These are the activations of a small neural network, seen along a few directions. Each row is one input.
Each table varies a few parts of the input and shows all the possible inputs, shuffled.
A made-up example of a description, with smaller parts first: values(2) and (point or ring(9) or (line(4) and ring(5))).
Shared parts are said once, and a part with two or three values counts as separate values.

Table:
R1: 19 -31 -7 29 16 -31 -14 6 22 -29 56
R2: 19 -21 -1 3 39 -30 -22 13 36 -40 45
R3: -1 31 -37 -6 39 16 1 -17 19 -53 20
R4: 11 34 -33 -5 46 8 -18 -16 35 -45 23
R5: 20 -24 7 72 16 1 4 11 -4 -13 40
R6: -25 10 -7 -35 -26 52 6 -9 -22 21 -48
R7: -1 29 -32 7 37 30 -4 -20 7 -52 11
R8: -13 -19 31 -54 -27 -35 -15 29 27 26 -5
R9: 2 -32 23 -18 -49 -21 -6 32 1 39 -13
R10: -28 25 0 -50 -34 28 5 -6 3 6 -42
R11: -1 18 -26 40 45 73 17 -36 -38 -15 20
R12: -18 10 3 -24 -26 71 25 -17 -44 37 -36
R13: 3 -24 33 4 -53 0 7 31 -17 46 -13
R14: -8 -31 21 -34 -49 -35 -10 25 11 37 4
R15: 36 -1 13 67 50 -89 15 -45 -25 -12 -17
R16: -7 18 -36 26 43 53 -3 -28 -18 -33 9
R17: 14 2 40 -2 -22 -94 23 -21 -42 45 -69
R18: -17 13 17 -55 -24 -17 -23 18 17 21 -17
R19: 10 -25 -5 87 22 17 25 8 -19 0 35
R20: -17 34 2 -59 -26 6 -10 -2 30 16 -28
R21: 14 9 -14 0 45 -13 -28 1 27 -44 33
R22: -32 31 -4 -60 -32 13 8 -3 13 9 -29
R23: -7 -23 19 20 -49 14 28 32 -34 58 -17
R24: 25 -33 -5 48 17 -17 -11 13 13 -24 38
Changing only one part turns R19 into R23. The same change can be made to R1. Which row results?
Answer: R14
Describe the family of inputs behind these rows.
Answer: values(2) and (point or line(11))
Change only the values(2) part in R22. List by row number the other rows that result.
Answer: R3
Change only the values(2) part in R11. List by row number the other rows that result.
Answer: R12

Table:
R25: 12 4 12 -12 -3 -56 -14 -11 18 -13 -10
R26: 14 -40 2 -37 42 -6 -56 13 32 -32 62
R27: -8 -6 18 -1 -1 19 12 -25 -61 37 -48
R28: 21 -29 27 26 -19 -21 10 13 -13 28 13
R29: -10 -6 20 -4 -34 35 14 7 -26 34 -12
R30: 5 -8 11 -11 -7 -45 -5 23 36 -16 -3
R31: 2 -29 14 20 -31 -23 -3 33 22 23 26
R32: 20 -9 -21 75 32 10 3 4 -11 -33 41
R33: 7 5 4 -17 20 -69 -6 -27 -2 -3 -18
R34: -11 -12 -15 -70 25 57 -51 5 22 -21 38
R35: -13 34 -6 -54 4 -14 8 -36 -13 10 -39
R36: -14 -11 5 -8 -43 32 14 26 -17 32 -7
R37: 20 -30 21 34 13 -34 2 -15 -48 29 -27
R38: -13 30 -11 -47 -29 2 -7 2 18 -2 -32
R39: -2 -19 13 5 -17 -34 -1 25 30 3 16
R40: -12 34 -3 -48 -20 -2 -6 -16 9 -1 -34
R41: -20 25 -4 -47 -24 8 1 20 24 -5 -24
R42: -4 54 -21 -5 34 37 1 -18 14 -15 -2
R43: -25 -3 1 -13 -46 33 0 31 8 30 2
R44: -9 30 -22 7 26 45 13 -31 -2 -27 0
R45: 11 0 4 -10 -11 -53 -15 5 29 -12 -10
R46: -11 -7 23 -1 -14 28 17 -7 -42 39 -30
R47: 0 8 -37 44 18 75 11 -17 -13 -23 12
R48: 11 9 -8 40 42 -20 3 -14 3 -37 27
R49: -27 10 -2 -30 -33 20 5 23 16 12 -6
R50: 16 -35 14 24 -27 -23 10 28 -2 28 17
R51: 16 30 -7 28 51 -26 -6 -5 21 -26 24
R52: 14 -9 -23 56 34 -8 13 -10 -9 -41 29
R53: -6 11 -37 24 18 59 23 -28 -13 -31 2
R54: 19 -29 29 32 0 -27 10 1 -29 33 -8
Changing only one part turns R26 into R34. The same change can be made to R37. Which row results?
Answer: R27
Describe the family of inputs behind these rows.
Answer: values(2) and (point or line(4) or line(10))
A walk changes only the line(4) part. It starts at R32 and steps to R52. List the rest of the walk in order.
Answer: R48, R51

Table:
R55: 12 -6 20 10 -18 -48 4 14 10 13 -5
R56: -6 -21 8 11 -23 23 3 21 0 15 11
R57: 6 -17 19 24 -5 -29 11 1 -23 22 -15
R58: -6 -5 2 -41 -8 -4 -27 17 26 1 11
R59: 22 16 -38 39 90 17 -22 -30 15 -74 54
R60: 3 8 14 17 -8 -36 17 1 -7 18 -17
R61: -16 7 1 -45 -8 28 -17 10 19 3 3
R62: 3 6 8 -26 -12 -46 -6 1 22 -5 -17
R63: -4 10 12 -32 9 -23 -10 -11 -4 10 -24
R64: 1 -7 10 19 -16 3 17 -13 -35 27 -29
R65: -19 17 -9 -32 -21 16 0 9 26 -9 -3
R66: -18 18 -4 -42 -13 45 -6 0 -6 12 -23
R67: 31 -13 -32 93 76 12 -1 -19 -3 -61 59
R68: 0 -8 3 8 -27 -17 0 29 23 8 17
R69: 1 -14 17 -7 4 -19 3 -8 -25 20 -11
R70: 6 -4 17 -39 -1 -35 -23 2 14 6 -11
R71: 28 12 -37 84 74 5 6 -19 12 -65 57
R72: 5 -33 9 15 -23 -9 -6 29 7 13 19
R73: 11 -27 23 -15 -6 -31 -12 5 -8 16 2
R74: -11 -18 6 -20 -12 32 -5 13 -1 14 15
R75: -3 19 5 11 -19 -5 24 -13 -19 23 -31
R76: -12 32 -6 -25 -14 -4 14 -25 -8 4 -43
R77: -22 28 -14 -30 -26 33 11 0 2 0 -29
R78: -4 -4 8 -13 -6 13 9 -22 -36 27 -25
R79: -14 -7 1 -17 -17 49 7 3 -26 23 -11
R80: -10 4 3 3 -26 15 10 22 16 11 9
R81: -9 22 3 -38 -2 8 -3 -25 -16 15 -38
R82: -9 -10 3 14 -27 40 15 12 -25 24 -15
R83: 27 -9 -33 63 86 21 -10 -27 -4 -63 65
R84: -6 20 3 -19 -3 -35 8 -12 4 -1 -30
R85: 16 -31 25 17 -15 -41 -3 15 -6 17 -2
R86: -1 -30 7 -16 -12 1 -15 20 5 11 23
R87: 18 25 -46 51 78 6 -5 -29 22 -85 46
R88: -9 4 -8 -28 -20 -16 -9 17 34 -11 5
R89: -13 15 -2 6 -31 32 21 12 -9 20 -17
Describe the family of inputs behind these rows.
Answer: ring(5) and (point or ring(6))
Change only the ring(6) part in R72. List by row number the other rows that result.
Answer: R56, R57, R64, R82, R85
List by row number the other rows that have the ring(5) part in common with R65.
Answer: R62, R76, R77, R84, R87, R88

Table:
R90: 4 -19 17 -16 -19 -56 -10 15 21 4 0
R91: -11 31 -7 -41 7 21 -7 -21 1 -4 -22
R92: 10 -10 24 -5 1 -56 -5 2 -3 19 -11
R93: 13 21 -50 59 88 38 1 -32 11 -78 64
R94: -20 18 -5 -36 -16 44 -8 16 17 4 -4
R95: 43 -24 -18 91 71 -24 -13 -8 6 -58 59
R96: 7 -10 24 24 -24 -36 22 5 -23 31 -27
R97: 4 -38 27 14 -33 -16 12 16 -23 41 -5
R98: -17 22 -17 -53 -9 19 -11 -3 21 -17 -12
R99: -21 2 -5 -21 -21 59 8 0 -23 19 -17
R100: 5 -21 22 -3 -31 -33 -5 30 14 27 11
R101: -17 28 -11 -12 -15 39 17 -19 -20 12 -37
Describe the family of inputs behind these rows.
Answer: values(2) and (point or ring(5))
List by row number the other rows that have the values(2) part in common with R98.
Answer: R91, R93, R94, R99, R101
Change only the values(2) part in R94. List by row number the other rows that result.
Answer: R100
